These are the activations of a small neural network, seen along a few directions. Each row is one input.
Each table varies a few parts of the input and shows all the possible inputs, shuffled.
A made-up example of a description, with smaller parts first: one of 2 separate values, together with either a single point or one of 11 places along a line or (one of 4 places along a line, together with one of 5 places around a ring).
Shared parts are said once, and a part with two or three values counts as separate values.
In the rows, 128 means zero.

Other details of the inputs vary at random and push rows far along two fixed directions, the same in every table; ignore that.
These rows show it; all are for the same input, with only those details redrawn:
[137 139 135 140 134 140 158 113 140 104 111 129 154 125 122]
[128 118 120 136 132 112 128 111 131 115 161 110 115 136 140]
[117 118 119 142 120 119 138 107 129 101 169  92 112 139 144]
[152 136 133 132 149 130 141 120 138 127 101 159 161 120 115]
[153 137 134 132 151 130 140 120 138 127 100 158 161 120 118]
[122 119 121 139 128 116 133 109 129 107 161 104 116 136 138]
[127 116 122 133 136 106 123 111 128 120 165 110 111 135 141]
[170  93 113 104 194  47  40 137 118 199 165 199 113 129 128]

A family of inputs:
R1: [106 122 127 119 115 139 141 109 124 132 130 135 115 124 124]
R2: [143 150 145 145 136 139 140 145 158 138  71 165 168 118 110]
R3: [155 145 141 135 139 147 144 122 126 114  82 135 171 127 107]
R4: [160  91 120 111 178  48  21 160 112 207 144 186 113 142 129]
R5: [ 95 123 137 149 110 127 150 130 132  99 124  89 131 132 140]
R6: [122 120 103 115 145 102 113 122 120 138 169 129 109 142 135]
R7: [130 124 133 119 125 133 114 150 132 125 108 131 136 142 131]
R8: [ 89 105 122 114 112 115 116 109 104 129 171  98  86 125 143]
R9: [124 111 129 117 127 138 138 142 138 136 125 145 133 126 124]
R10: [134 128 135 110 119 158 156 130 133 123  79 141 158  98 120]
R11: [130 134 136 146 127 126 114 144 138 135 112 126 134 132 118]
R12: [103 129 114 115 106 120 136 107 123 124 160 117 111 137 135]
R13: [140 128 138 118 135 142 132 149 145 155 110 160 141 116 116]
R14: [139 138 133 140 130 139 157 112 141 104 113 130 154 126 123]
R15: [ 88 110 125 126 111 122 129 139 129  99 158  79  97 141 158]
R16: [123 153 140 112 126 145 161 116 122 126  84 143 163 115 117]
R17: [109 143 120 120 106 125 132 110 128 133 163 109 104 133 137]
R18: [143 140 134 119 116 168 155 128 150 134  85 144 146 104 116]
R19: [166 107 104  87 192  58  32 146  96 203 159 187 114 139 118]
R20: [113 109 117 117  94 143 124 121 116 116 153  81 101 129 141]
R21: [151 139 138 105 140 151 119 126 115 157  67 181 160 118 101]
R22: [146 144 131 153 143 138 131 130 143 134  93 157 155 115 120]
R23: [ 99 128 113 122 124 117 142 115 110 105 168  81 110 135 143]
R24: [134 137 140 136 137 136 154 115 127 103 105 117 156 119 126]
R25: [ 96 111 135 123 107 148 159 133 124 106 142  86 121 130 144]
R26: [106 121 128 140 108 112 142 137 107  98 161  95  93 132 154]
R27: [113 110 122 147 138 105 112 122 114 121 149 104 114 127 150]
R28: [137 158 137 112 119 150 148 120 119 133  80 148 166 126 108]
R29: [ 96 112 119 128 109 123 129 138 142 106 159 102 101 145 153]
R30: [119 146 139 126 113 164 153 111 136 129 105 136 129 115 116]
R31: [144 152 150 127 133 162 137 155 151 127  62 155 164 121 106]
R32: [139 131 129 149 145 134 136 126 139 126  91 160 158 119 124]
R33: [104 143 120 123  95 130 126 112 117 122 171  87 103 137 132]
R34: [151 159 126 120 146 143 130 132 127 136 102 147 159 124 100]
R35: [111 116 120 157 114 125 121 118 113 104 154  76 110 144 148]
R36: [108 108 128 123 103 141 129 135 117 118 158  84 108 142 142]
R37: [110 128 126 122 110 140 113 114 115 136 152 110  98 128 124]
R38: [113 106 114 118 102 130 102 125 120 131 181  80  79 127 139]
R39: [139 161 124 125 137 149 156 123 141 124 103 139 151 124 109]
R40: [138 135 128 155 132 132 112 131 128 128 121 128 140 125 123]
R41: [150 146 139 138 135 125 136 151 132 137 104 170 128 121 119]
R42: [143 132 134 133 119 124 129 148 110 120 112 141 124 135 125]
R43: [155  99 120  96 186  62  29 170 135 211 155 198  96 132 136]
R44: [113 126 136 132  98 162 147 136 132 113 140  89 120 131 126]
R45: [141 144 138 138 126 143 166 144 131 116  83 168 146 122 119]
R46: [118 115 126 141 129 110 124 134 142 132 126 130 122 137 134]
R47: [122 112 118 114 111 142 139 123 136 129 130 127 119 116 133]
R48: [144 150 138 144 134 145 153 116 144 115 111 124 147 121 120]
R49: [127 134 131 144 111 124 124 146 114 118 149 115  98 134 132]
R50: [135 134 128 141 128 125 116 118 124 119 156  98 119 133 129]
Question: What is each input in this table made of?
Answer: one of 5 places around a ring, together with either a single point or one of 9 places around a ring
Question: Changing only the place on the ring of 5 turns R28 into R33. The same change can be made to R19. Which row results?
Answer: R34
Question: Changing only the place on the ring of 5 turns R22 into R32. The same change can be made to R41. Which row results?
Answer: R45
Question: Change only the place on the ring of 9 in R25. List by row number the other rows that result.
Answer: R5, R8, R10, R15, R16, R23, R24, R27
Question: Change only the place on the ring of 9 in R12. List by row number the other rows that result.
Answer: R1, R6, R9, R14, R29, R32, R46, R47

A family of inputs:
R51: [152 154 130 141 145 118 127 134 119 128  97 163 149 128 117]
R52: [104 101 103 147 128  96 106 110 133 120 235  68  57 142 166]
R53: [121 121 115 120 124 113 134 106 134 127 184 111 102 134 137]
R54: [164 127 120  85 182  88  87 139 117 201 122 222 133 110 106]
R55: [185 118 121  86 201  76  45 129 115 213 119 221 160 122  98]
R56: [100 124 132 119  80 178 177 113 119  86 117  81 126 125 134]
R57: [161 151 141 130 138 161 121 155 140 145  55 166 180 127  97]
R58: [107 137 122 125  85 153 143 108 114 113 147  95  95 132 126]
R59: [112 167 136 128 102 183 191 100 118  93  84  97 168 121 110]
R60: [145 130 137 114 133 135 110 153 138 166 112 172 126 107 115]
R61: [ 89 111 134 130  90 148 143 133 140 118 139  94 102 122 145]
R62: [163 149 136 135 160 123 119 142 113 136  67 182 179 123 106]
R63: [143 157 129 152 136 154 146 108 148 111 110 122 150 123 117]
R64: [135 151 143 146 118 169 196 134 131  72  50 129 189 119 119]
R65: [ 83 107 110 111  99 124 146 103 104 100 191  52  88 136 154]
R66: [ 86  89 104 147 123  99 113 106 140 110 214  66  71 142 171]
R67: [130  86 121 138 143  76  90 129 112 131 180 104  99 138 152]
R68: [101 153 140 149  95 154 184 136 139  76 133  85 119 140 136]
R69: [116 170 155 147  79 217 196 124 140  85  55  89 175 112 107]
R70: [109 114 122 138 131 103 134 133 126 111 135 132 120 135 151]
R71: [143 123 109  93 161  75  66 122 100 189 167 165  97 128 121]
R72: [140 128 126 153 135  94 106 117 120 131 158 119 108 136 136]
R73: [154 129 136 150 146 109 134 131 137 133 121 158 137 121 124]
R74: [129 116 132 126 130 132 118 157 152 146 100 156 136 131 131]
R75: [154 151 141 134 127 163 150 159 158 135  70 171 162 121 105]
R76: [122 116 123 112 137 118 134 112 144 135 133 147 140 124 129]
R77: [136 134 133  97 153 130 143 127 132 156  74 195 168 106 111]
R78: [135 120 132 127 120 148 126 154 141 123 103 122 141 134 126]
R79: [100  78 111  97 122  90  81 126 109 162 189 132  64 134 155]
R80: [119 132 134 167 108 136 153 105 120  86 137  74 133 138 134]
R81: [153 121 119 133 173 107  78 123 126 158 138 146 138 127 121]
R82: [121 115 133 123 133 112 118 151 120 119 135 111 122 139 138]
R83: [100 118 109 142  94 114  95 131 125 122 207  56  57 159 156]
R84: [102 140 132 129  78 179 167 105 110  93 119  79 126 131 124]
R85: [114 143 129 138 117 116 122 132 122 114 154  96 100 148 137]
R86: [104 147 139 147 101 148 154 130 119  85 129  69 129 147 134]
R87: [139 133 124 137 144 105 130 140 122 125 134 159 124 129 130]
R88: [168 123 129 101 164  96  46 155 121 211 120 200 117 112 109]
R89: [125  82 119 101 137  93  58 152 113 174 174 123  83 125 143]
R90: [102 122 105 125 106 104 115  88 120 117 222  64  74 151 148]
R91: [163 106 136 129 182  78  89 144 137 173  95 215 155 115 119]
R92: [113 151 153 141 116 163 188 144 152  91  60 137 171 125 122]
R93: [141 143 139 148 135 178 177 118 155  88  72 116 184 111 116]
R94: [141 143 138 115 126 167 178 109 145 102  79 134 190 116 108]
R95: [137 126 128 104 125 136 125 131 121 152 124 167 114 118 119]
Question: What is each input in this table made of?
Answer: one of 5 places around a ring, together with one of 9 places around a ring
Question: Changing only the place on the ring of 5 turns R55 into R53. The same change can be made to R80. Which row results?
Answer: R73
Question: Changing only the place on the ring of 5 turns R86 into R92. The same change can be made to R62. Which row results?
Answer: R70
Question: Change only the place on the ring of 5 in R54. List by row number the other rows that result.
Answer: R59, R65, R71, R77
Question: Change only the place on the ring of 9 in R89. List by row number the other rows that result.
Answer: R56, R64, R65, R67, R78, R82, R93, R94

A family of inputs:
R96: [143 183 140 144 105 190 162 154 128 105  74 128 147 124 105]
R97: [151 151 134 160 115 125 125 140 117 103 157  92 111 150 129]
R98: [123 144 123 110 145 105  61 149 109 177 139 132 107 141 119]
R99: [124 114 110  89 148 104  71 151  86 149 143 124 117 152 129]
R100: [134  80 116  92 182  73  77 182 153 150 141 167 136 150 146]
R101: [113 139 123 181 107 155 194  78 154  74 115 110 141 119 141]
R102: [121 175 133 129 112 164 191 118 130 112  62 181 157 117 109]
R103: [123 117 145 127  88 158 120 142 126 149  83 156 119 117 122]
R104: [ 97 134 136 128 103 136 148 141  86  97 116  90 111 124 145]
R105: [126 151 115 147 108 117 155 100 129  94 208  71  83 146 136]
R106: [157 190 131 117 131 183 181 133 143 128  69 181 164 106  88]
R107: [120 124 131 197 106 144 149 109 136  82 111  97 131 129 142]
R108: [120  85 106 148 140 109  92 114 117 110 164  67 131 146 151]
R109: [124 122 162 115  95 187 170 145 119 121  42 143 165  90 107]
R110: [100 129 112 159 123 128 140  75 155 108 185  60 115 128 142]
R111: [124 153 141 174  93 129 158 122 115  82 112 102 127 151 133]
R112: [136 174 146 144 113 166 158 151 119 122  29 183 168 121 102]
R113: [151  80 129 147 180  72  66 135 104 153 134 154 130 108 140]
R114: [109 120  97  72 144 106 103 118  99 144 171 126 114 142 132]
R115: [119 121 129 126 151  99 108 171 179 145 138 135 128 145 141]
R116: [121 128 114 111 131 111 151  99 112 100 165  97 145 155 129]
R117: [168 150 143 127 169  85  64 145 117 172 113 162 155 145 103]
R118: [ 89 119 117 103 121 104 139 115  90 122 174 112  85 119 150]
R119: [132  82 114  51 145 117  77 122 117 188 150 169 121 122 122]
R120: [183 109 119 159 179  96  53 143 133 165 149 150 108 122 128]
R121: [ 95  99 117 159 119 120 170  80 125  76 176  65 110 110 163]
R122: [158 157 141 104 107 205 175 126 163 146  67 176 156  91  89]
R123: [130 145 114  87 165  92  75 126 119 194 157 170 111 129 114]
R124: [156 115 127 149 181  87  39 129 134 175 140 138 133 129 127]
R125: [106  78 131 127 154  68 110 179 141 134 165 142 104 131 168]
R126: [136 193 146 140 115 164 196  93 152  93  88 117 185 128 100]
R127: [138 142 138 150 135 151 165 183 187 113 110 139 141 133 135]
R128: [150 114 110 154 158 105 102 103 144 137 198 129 100 120 138]
R129: [158 108 138 125 168  57  76 148  83 153 134 158 121 131 130]
R130: [159 146 148 118 161 108 163 117 113 123  82 190 181 106 105]
R131: [153  86 102 108 194  81  77 102 126 160 157 157 145 128 132]
R132: [ 80  93 127  99  79 146 164 104 114 119 167  83  83 107 153]
R133: [175 127 140 105 126 162  90 167 137 187  82 184 134 104  99]
R134: [103 119 115 141  94 122 140 113  99  65 175  27 119 169 145]
R135: [ 79 108 121 118  63 149 155  99 133 125 166 100  70 126 150]
R136: [133 161 148  97 113 200 169 117 164 157  60 163 176 101  84]
R137: [ 94 139 119 160  85 110 175  86 119  74 189  77  81 156 152]
R138: [121 150 152 119  83 203 147 134 150 135  64 106 155 114 105]
R139: [155  99 133  73 136 153  87 155 118 176  68 172 165 116 102]
R140: [ 69 107 127 168  89 114 169 151 166  67 171  77  76 162 176]
Question: Changing only one part turns R134 into R111. The same change can be made to R99. Which row results?
Answer: R112
Question: Changing only one part turns R125 into R115. The same change can be made to R130. Which row results?
Answer: R126
Question: What is each input in this table made of?
Answer: one of 5 places around a ring, together with either a single point or (one of 2 separate values, together with one of 4 places along a line)
Question: List by row number the other rows that have the place on the ring of 5 in common with R128.
Answer: R96, R97, R105, R106, R120, R122, R127, R133
Question: Start at R121 and move only the place on the line of 4, one step at a time. The first step leads to R130. Which rows follow, in order?
Answer: R118, R132
Question: Change only the choice among 2 separate values in R104. List by row number the other rows that result.
Answer: R118
